Each row below holds a small network's activations on one input, seen along a few directions.
Each table varies a few parts of the input and shows all the possible inputs, shuffled.
A made-up example of a description, with smaller parts first: values(3) and (point or line(9) or (line(4) and ring(5))).
Shared parts are said once, and a part with two or three values counts as separate values.

Other details of the inputs vary at random and push rows far along two fixed directions, the same in every table; ignore that.

Table:
row 1: [ 2 -3 -3 22 -1 -6 -2 -1 -5 -4  1 17]
row 2: [  3   8  -4   4  -7  -8  -3 -24  -2  -6  -4  12]
row 3: [  0   9   0   8  -7  -1  -4 -26  -1 -12  -4   4]
row 4: [ -1   5   6  21  -3 -13  -2 -10  -2  -3  -3   4]
row 5: [ 11 -46  41 -39  25  53 -23   2 -89  10  33 -39]
row 6: [  2   8   4   6 -12   3  -3 -31   1  -3  -5  13]
row 7: [ -7  -5  -1 -11 -12 -13  12  11 -22 -36 -18  16]
row 8: [-11  14 -18  12  -8  -4  19  16  34  -4  -7  12]
row 9: [-23   8 -29 -48  34  22  16  74  71  34  -1 -48]
row 10: [ -4  -4  -6  15 -10 -11   3   0  -8  -6   4  17]
row 11: [ 10   3   6  15  -6 -16   1  -5  -3  -6   1  11]
row 12: [  3  27 -16  -3   4  -8   8  -2  39 -11  -9   8]
row 13: [ 10   2   3  20  -1 -15  -2  -6  -1  -1  -6   9]
row 14: [  1   3   3  18  -9 -13   3  -7  -4  -8  -4   1]
row 15: [  0 -52  35 -18  -2  33 -34  -9 -77  27  35 -21]
row 16: [ 3 -3  0 17 -5 -7  1  1 -7 -9  9 19]
row 17: [  4   1  -1  13 -10 -19   4  -6  -5  -2  -4   9]
row 18: [ -1  -5 -11 -71  39  36  -6  43  43  48   1 -55]
row 19: [  3   1   7  16 -15  -9   5 -11  -2   1  -5   9]
row 20: [ -6  28 -16   3   6  -5   7  -8  40  -8 -13   2]
Description of these inputs: values(2) or (values(3) and ring(6)).

Table:
row 21: [  7  19  -7  64 -35 -57  18 -35 -18 -54 -27  65]
row 22: [ 20 -42  35 -13  19  34 -47 -18 -54  56  39 -32]
row 23: [-15   8 -27 -38  41  22  28  79  46 -10   6 -36]
row 24: [ -5  40 -30   6 -17 -25  23  -8  52 -31 -29  16]
row 25: [ 17  27  -3  55 -40 -53   6 -58  -1 -46 -24  58]
row 26: [ -6  37 -31  49  -2 -23   6   1  66   5  -6  27]
row 27: [-10  46 -27  18  -6 -21  23 -14  57 -21 -21  12]
row 28: [-13  18 -21 -47  37  25  19  56  55   0 -14 -43]
row 29: [ 16 -41  40  13 -42  -8 -39 -66 -76   7  15  34]
row 30: [  2 -58  43 -24  -3  27 -37  -1 -64  48  25 -24]
row 31: [  6  22  -3  90 -28 -50  24 -18 -19 -58  -7  59]
row 32: [   8  -32   34    8  -14    6  -27  -47 -106  -34   10   33]
row 33: [ -3  55 -23  12   6  -8  28 -14  57 -33 -26  15]
row 34: [  4 -18  12  -3  16  33 -24 -17 -22  32  27 -26]
row 35: [ -1  19 -18 -45  24   1  10  34  69  35  -8 -38]
row 36: [-15  28 -35  14 -11 -31  32  14  33 -39 -29  24]
row 37: [-19   4 -28 -28  25  13  29  77  46   5   5 -38]
row 38: [  0 -25  21 -23  -4  10 -28 -15 -14  43  19  -9]
row 39: [ -6  -8   0  29 -15 -10  14  28  -5   1   8  15]
row 40: [ 17 -35  36 -22  29  61 -35 -27 -57  34  36 -33]
row 41: [  8 -49  37  22 -38  -9 -25 -42 -93   2  12  38]
row 42: [  3   2   4  14  -1 -15   3   3   1  -4  -9   0]
row 43: [-10 -42  15 -84  34  53 -19  51 -13  56  19 -80]
row 44: [ -5  25 -24 -67  23  25  17  40  62   5 -20 -38]
- The inputs of row 33 and row 28 match in every part but one. If row 27 is changed in the same way as row 33 into row 28, which row does it become? => row 43
- What is each input in this table made of? => line(4) and line(6)
- Change only the line(6) part in row 31. List by row number the other rows that result. => row 21, row 22, row 25, row 35, row 42
- Change only the line(4) part in row 21. List by row number the other rows that result. => row 32, row 36, row 41

Table:
row 45: [ 14 -17  24 -28  -9  -1 -18 -26 -40   9  -3  -8]
row 46: [  3  16  -6   5  14  15   1   2  31  12   8 -11]
row 47: [ -2  17  -1  38  -3  11   0 -44 -31 -54  -2  30]
row 48: [-15 -28   3   4  -4   5 -10  28  -5  43  23 -14]
row 49: [ 10  15  -1   2  22  -1   4   4  26   9  -4 -18]
row 50: [ -3  19 -19  29 -23 -25  -5 -30  36   7 -11  34]
row 51: [ -2 -45  44 -33 -17  40 -37 -52 -98  -3  19   6]
row 52: [-12  44 -49 -21   1 -13  34  34 115   9 -29  -6]
row 53: [  2 -30  13  -9   4  -3  -2  36 -14  25   5 -18]
row 54: [  8   1   5  45 -19 -36   8   1 -27 -33 -11  34]
row 55: [ -4 -39   8 -61  24  28  -3  65 -22  26  18 -44]
row 56: [-20 -18 -15 -46  19  29  19  60   3   7  10 -24]
row 57: [ 13  35  -6  33   6 -20  12 -20  11 -32 -15  10]
row 58: [  3   5   5  28   6   7 -18 -23   9  19  19   8]
row 59: [ -5  13  -8 -35  -1  -3  10   4  21 -15 -17  -7]
row 60: [  9 -12   9 -34   1  -2 -11  -4   1  30  -7 -18]
row 61: [ -8   6 -12  45 -22 -23  18   9  13 -12   1  26]
row 62: [ 10  16   6  39  -1  -9  -1 -42 -29 -50  -3  22]
- The inputs of row 62 and row 47 match in every part but one. If row 55 is changed in the same way as row 62 into row 47, which row does it become? => row 56
- What is each input in this table made of? => values(3) and line(6)
- Change only the line(6) part in row 51. List by row number the other rows that result. => row 45, row 50, row 52, row 59, row 60
